These are the activations of a small network on made-up records, seen along a few directions, one row for each record.
Each row is followed by the record's values for the fields Vato, Fifuz, Tem, Piv, Mato.
A field that a record lacks is written absent.
The largest differences between rows may come from other fields.
(in the rows, 500 means zero)
Strong random noise was added to every row along 8 fixed directions; ignore it. To show where, here is one row again and again, with new noise each time:
[419 480 565 417 431 428 565 664 415 234 623 621 651 544 489 429 538 539
 530 457 529 684 660 659 401 613 479]
[563 535 352 578 565 543 510 481 585 559 649 431 535 473 565 261 636 360
 643 484 427 514 371 620 439 413 360]
[472 436 594 476 289 466 498 359 542 503 536 428 584 621 539 581 431 546
 320 628 515 523 494 681 303 456 596]
[657 534 586 570 618 628 525 442 647 609 538 537 435 399 583 384 558 665
 521 643 426 531 448 414 468 530 515]
[649 475 400 414 549 495 498 660 615 301 575 539 559 457 345 410 725 501
 554 457 382 598 545 499 473 562 518]
[434 308 358 331 202 363 527 545 549 211 634 441 668 660 261 537 589 336
 292 351 504 693 544 758 304 497 568]
[405 554 777 600 533 635 629 520 205 449 354 845 398 595 588 564 185 600
 395 540 660 633 566 640 598 505 553]
[434 500 496 384 197 331 436 349 694 312 581 433 744 709 487 637 522 541
 438 526 581 551 638 713 406 489 454]
[583 391 325 428 353 500 539 576 598 205 506 545 503 585 210 500 557 521
 387 391 484 667 542 550 398 546 700]
[488 495 397 459 453 466 554 527 674 296 683 575 613 515 449 336 621 515
 592 364 547 718 587 561 501 585 358]

[613 616 489 547 516 617 419 344 739 699 465 396 448 420 535 455 597 703
 581 626 491 403 417 287 449 491 550] => (Vato f1; Fifuz v1; Tem m2; Piv j1; Mato h1)
[563 422 452 413 384 350 406 389 832 374 631 281 648 532 529 547 668 594
 486 563 501 498 688 489 470 627 444] => (Vato f2; Fifuz v1; Tem m1; Piv j1; Mato h1)
[389 625 426 562 489 454 513 671 328 155 481 537 572 556 550 399 385 533
 782 414 625 582 663 569 503 591 458] => (Vato f2; Fifuz v2; Tem m2; Piv j2; Mato h3)
[586 376 364 488 442 604 501 412 618 485 431 356 423 481 288 545 528 584
 384 518 507 554 341 354 219 528 825] => (Vato f1; Fifuz v2; Tem m2; Piv j1; Mato absent)
[782 774 343 573 644 588 364 552 668 385 267 585 415 499 357 619 630 685
 791 578 407 285 607 271 720 462 606] => (Vato f1; Fifuz v1; Tem m1; Piv j1; Mato h1)
[549 562 604 406 463 470 445 461 564 412 452 534 560 537 483 646 508 568
 504 520 595 523 578 473 515 489 514] => (Vato f1; Fifuz v2; Tem m2; Piv j1; Mato h2)
[637 556 463 491 619 476 434 519 538 552 440 431 490 429 569 497 600 560
 612 611 365 322 518 423 486 524 541] => (Vato f1; Fifuz v2; Tem m1; Piv j1; Mato absent)
[258 612 365 594 327 379 489 433 312 457 413 448 528 692 692 451 296 471
 659 485 576 345 544 654 489 382 502] => (Vato f1; Fifuz v2; Tem m2; Piv j1; Mato h1)
[550 396 476 539 459 566 541 458 505 556 526 528 364 457 479 486 470 472
 358 499 447 496 441 506 474 489 623] => (Vato f2; Fifuz v1; Tem m1; Piv j1; Mato h3)
[437 516 574 483 410 478 523 542 404 365 456 541 552 579 450 608 376 623
 402 514 567 564 568 519 386 543 684] => (Vato f1; Fifuz v2; Tem m1; Piv j2; Mato absent)
[499 518 472 479 514 494 414 508 515 567 396 402 492 517 514 646 529 470
 486 562 450 386 455 481 521 453 497] => (Vato f1; Fifuz v1; Tem m1; Piv j1; Mato h1)
[496 595 369 471 448 429 430 539 514 359 414 465 575 606 407 615 472 526
 602 442 517 412 570 491 571 505 549] => (Vato f1; Fifuz v1; Tem m1; Piv j2; Mato absent)
[459 566 508 325 306 284 401 593 685 257 615 430 774 562 495 562 716 733
 656 578 390 416 801 444 402 605 545] => (Vato f1; Fifuz v1; Tem m2; Piv j2; Mato h1)
[493 554 366 539 508 524 526 454 632 480 563 513 479 499 482 409 481 579
 605 386 544 550 521 405 580 547 471] => (Vato f1; Fifuz v1; Tem m1; Piv j2; Mato absent)
[187 486 594 626 320 496 745 567 186 327 690 645 552 596 653 285 197 598
 522 443 785 760 623 755 230 602 488] => (Vato f2; Fifuz v1; Tem m1; Piv j1; Mato absent)
[459 467 762 479 492 549 559 471 549 568 553 605 554 414 596 504 486 638
 409 574 592 616 620 493 506 578 397] => (Vato f1; Fifuz v1; Tem m2; Piv j1; Mato h1)
[847 611 359 496 600 547 361 656 413 397 122 483 359 564 252 755 568 534
 565 668 267 169 495 460 558 371 876] => (Vato f1; Fifuz v1; Tem m1; Piv j1; Mato absent)
[648 569 349 579 533 583 366 549 320 563 272 458 381 583 381 572 477 374
 530 558 320 263 336 546 490 304 698] => (Vato f2; Fifuz v2; Tem m1; Piv j1; Mato absent)
[532 736 414 531 634 461 396 453 574 497 405 466 544 524 562 548 510 558
 766 554 457 310 502 394 659 474 413] => (Vato f1; Fifuz v2; Tem m1; Piv j2; Mato absent)
[380 512 514 565 452 494 592 586 274 464 552 637 429 550 602 384 361 409
 512 417 533 517 581 671 533 474 538] => (Vato f1; Fifuz v1; Tem m1; Piv j1; Mato h3)
[634 382 506 611 669 605 568 497 568 621 507 425 372 356 563 309 569 442
 424 523 431 467 416 483 485 520 479] => (Vato f2; Fifuz v2; Tem m2; Piv j1; Mato h1)
[447 432 424 536 595 461 496 618 379 437 510 269 570 409 564 432 502 373
 628 518 505 435 491 577 364 561 474] => (Vato f1; Fifuz v1; Tem m2; Piv j2; Mato h1)
[509 526 431 393 431 413 478 700 418 264 466 494 570 533 368 578 544 632
 556 494 444 484 634 473 391 622 707] => (Vato f1; Fifuz v1; Tem m1; Piv j1; Mato absent)
[498 242 454 473 421 487 580 450 507 603 575 396 441 491 474 456 522 283
 231 478 387 529 455 585 393 422 550] => (Vato f1; Fifuz v2; Tem m1; Piv j1; Mato h1)
[525 494 697 418 539 505 489 437 509 625 460 644 459 502 469 679 540 500
 349 492 459 516 528 456 676 479 424] => (Vato f1; Fifuz v1; Tem m1; Piv j1; Mato absent)
[546 512 516 667 653 656 589 466 425 624 428 453 337 399 588 369 365 606
 553 618 546 553 353 424 373 482 580] => (Vato f1; Fifuz v2; Tem m2; Piv j1; Mato absent)
[427 518 575 509 514 417 433 589 275 468 475 397 626 477 615 505 468 511
 584 636 463 381 488 608 326 564 550] => (Vato f2; Fifuz v2; Tem m2; Piv j2; Mato absent)
[494 538 473 401 440 442 426 370 709 467 554 496 645 522 465 629 581 490
 533 420 667 619 548 509 633 484 232] => (Vato f1; Fifuz v1; Tem m2; Piv j1; Mato absent)
[554 364 597 376 671 514 540 703 358 492 437 496 511 354 418 574 622 386
 405 457 397 553 420 431 574 571 466] => (Vato f1; Fifuz v1; Tem m2; Piv j2; Mato absent)
[318 611 393 604 318 384 517 511 409 369 587 356 650 619 693 384 399 558
 739 579 538 410 649 688 292 508 529] => (Vato f1; Fifuz v1; Tem m1; Piv j1; Mato h1)
[573 594 489 618 490 582 512 480 543 521 490 574 360 485 556 378 444 695
 538 593 438 461 519 445 423 495 748] => (Vato f1; Fifuz v2; Tem m1; Piv j1; Mato h3)
[617 567 343 576 380 490 398 384 609 594 463 284 464 568 542 514 538 565
 540 678 365 220 482 536 361 373 749] => (Vato f1; Fifuz v1; Tem m1; Piv j1; Mato h1)
[620 595 407 635 377 451 383 496 379 330 227 315 444 680 536 686 318 577
 533 739 505 200 563 639 298 437 853] => (Vato f2; Fifuz v2; Tem m1; Piv j1; Mato h3)
[533 409 726 347 368 463 474 368 612 542 374 578 503 549 334 892 465 588
 139 541 532 570 532 427 590 520 507] => (Vato f1; Fifuz v1; Tem m1; Piv j1; Mato absent)
[451 469 648 445 332 482 420 364 520 565 395 496 481 604 446 711 436 706
 349 660 505 454 488 440 378 502 661] => (Vato f2; Fifuz v1; Tem m2; Piv j1; Mato absent)
[693 555 283 578 520 553 429 468 731 478 514 315 487 510 384 485 641 458
 562 551 435 356 394 485 451 388 591] => (Vato f2; Fifuz v1; Tem m1; Piv j2; Mato h1)
[626 680 427 624 403 522 420 177 777 602 390 458 470 619 563 595 394 706
 543 634 592 326 515 468 533 378 594] => (Vato f1; Fifuz v2; Tem m1; Piv j1; Mato absent)
[517 473 539 431 624 511 519 577 448 615 578 556 493 413 445 492 667 320
 464 403 405 544 421 489 588 471 327] => (Vato f1; Fifuz v1; Tem m1; Piv j1; Mato absent)
[615 567 521 405 653 502 429 749 260 414 386 557 536 480 430 555 655 383
 565 576 314 375 489 552 508 488 601] => (Vato f2; Fifuz v2; Tem m1; Piv j1; Mato absent)

Here are new rows. What are their fields?
[354 513 465 587 427 525 612 515 406 431 600 576 499 536 564 318 379 478
 532 471 555 584 558 662 398 474 520] => (Vato f1; Fifuz v2; Tem m1; Piv j1; Mato h1)
[502 341 546 444 631 608 685 792 347 409 658 655 405 310 333 293 584 529
 435 353 401 781 516 356 382 680 607] => (Vato f1; Fifuz v1; Tem m1; Piv j2; Mato absent)
[452 592 554 436 449 424 414 430 524 437 447 546 611 616 430 707 532 493
 542 489 622 498 543 596 609 419 423] => (Vato f1; Fifuz v1; Tem m2; Piv j1; Mato absent)
[461 475 786 400 536 501 479 388 577 780 524 514 529 411 649 662 548 498
 271 604 477 491 473 429 638 501 275] => (Vato f1; Fifuz v1; Tem m1; Piv j1; Mato h1)
[613 354 208 362 453 437 444 585 683 500 616 291 542 448 266 429 770 352
 445 377 268 432 363 421 431 436 554] => (Vato f1; Fifuz v1; Tem m2; Piv j2; Mato absent)
[536 537 190 578 594 552 560 467 790 395 591 635 377 491 344 276 552 546
 632 254 544 672 476 333 701 534 443] => (Vato f1; Fifuz v2; Tem m1; Piv j2; Mato absent)
[400 468 449 496 364 455 508 244 770 512 531 414 536 528 525 547 419 506
 379 439 656 606 493 521 574 486 323] => (Vato f1; Fifuz v2; Tem m2; Piv j1; Mato h1)
[429 401 297 402 352 416 566 542 673 322 720 407 621 508 361 367 612 513
 527 321 507 683 571 475 360 611 505] => (Vato f1; Fifuz v1; Tem m1; Piv j2; Mato absent)
[590 641 431 526 333 364 401 547 586 245 487 524 612 632 530 494 515 712
 647 638 461 338 772 564 444 543 715] => (Vato f2; Fifuz v2; Tem m1; Piv j1; Mato h3)
[601 497 490 494 616 587 514 562 458 572 462 563 396 441 424 502 541 479
 463 480 431 496 443 456 566 473 569] => (Vato f1; Fifuz v1; Tem m1; Piv j1; Mato absent)
[589 349 399 334 421 483 452 430 701 556 506 435 452 466 257 637 641 302
 232 411 392 484 384 452 593 457 498] => (Vato f2; Fifuz v1; Tem m1; Piv j1; Mato h3)
[336 524 437 571 591 625 620 718 191 485 557 649 337 368 545 183 381 709
 690 418 433 594 458 264 386 691 696] => (Vato f2; Fifuz v1; Tem m2; Piv j1; Mato absent)
[519 422 327 432 465 535 519 478 641 500 560 563 499 524 307 489 622 376
 466 299 504 607 416 491 597 397 424] => (Vato f1; Fifuz v1; Tem m2; Piv j1; Mato absent)
[543 585 567 559 465 636 456 378 485 449 219 684 383 631 407 679 287 675
 444 524 692 538 518 451 615 470 659] => (Vato f2; Fifuz v2; Tem m2; Piv j1; Mato absent)
[442 566 476 580 479 472 499 517 427 389 505 446 589 523 615 427 443 518
 651 606 510 405 610 637 375 544 542] => (Vato f2; Fifuz v2; Tem m1; Piv j1; Mato h1)
[474 674 596 636 728 537 493 427 494 748 529 522 465 372 856 311 433 631
 739 596 489 404 515 398 613 544 272] => (Vato f1; Fifuz v2; Tem m1; Piv j1; Mato absent)
[434 352 433 601 448 564 592 391 377 583 451 472 287 570 515 415 291 349
 265 435 575 529 448 600 497 417 566] => (Vato f2; Fifuz v2; Tem m1; Piv j1; Mato h1)
[526 456 615 443 412 510 478 445 567 699 586 445 499 446 545 505 547 671
 376 619 372 418 453 409 355 473 647] => (Vato f1; Fifuz v1; Tem m2; Piv j2; Mato absent)
[501 428 449 235 378 285 452 556 775 342 779 407 755 475 439 485 826 513
 516 397 419 605 689 507 465 634 350] => (Vato f1; Fifuz v1; Tem m1; Piv j1; Mato absent)
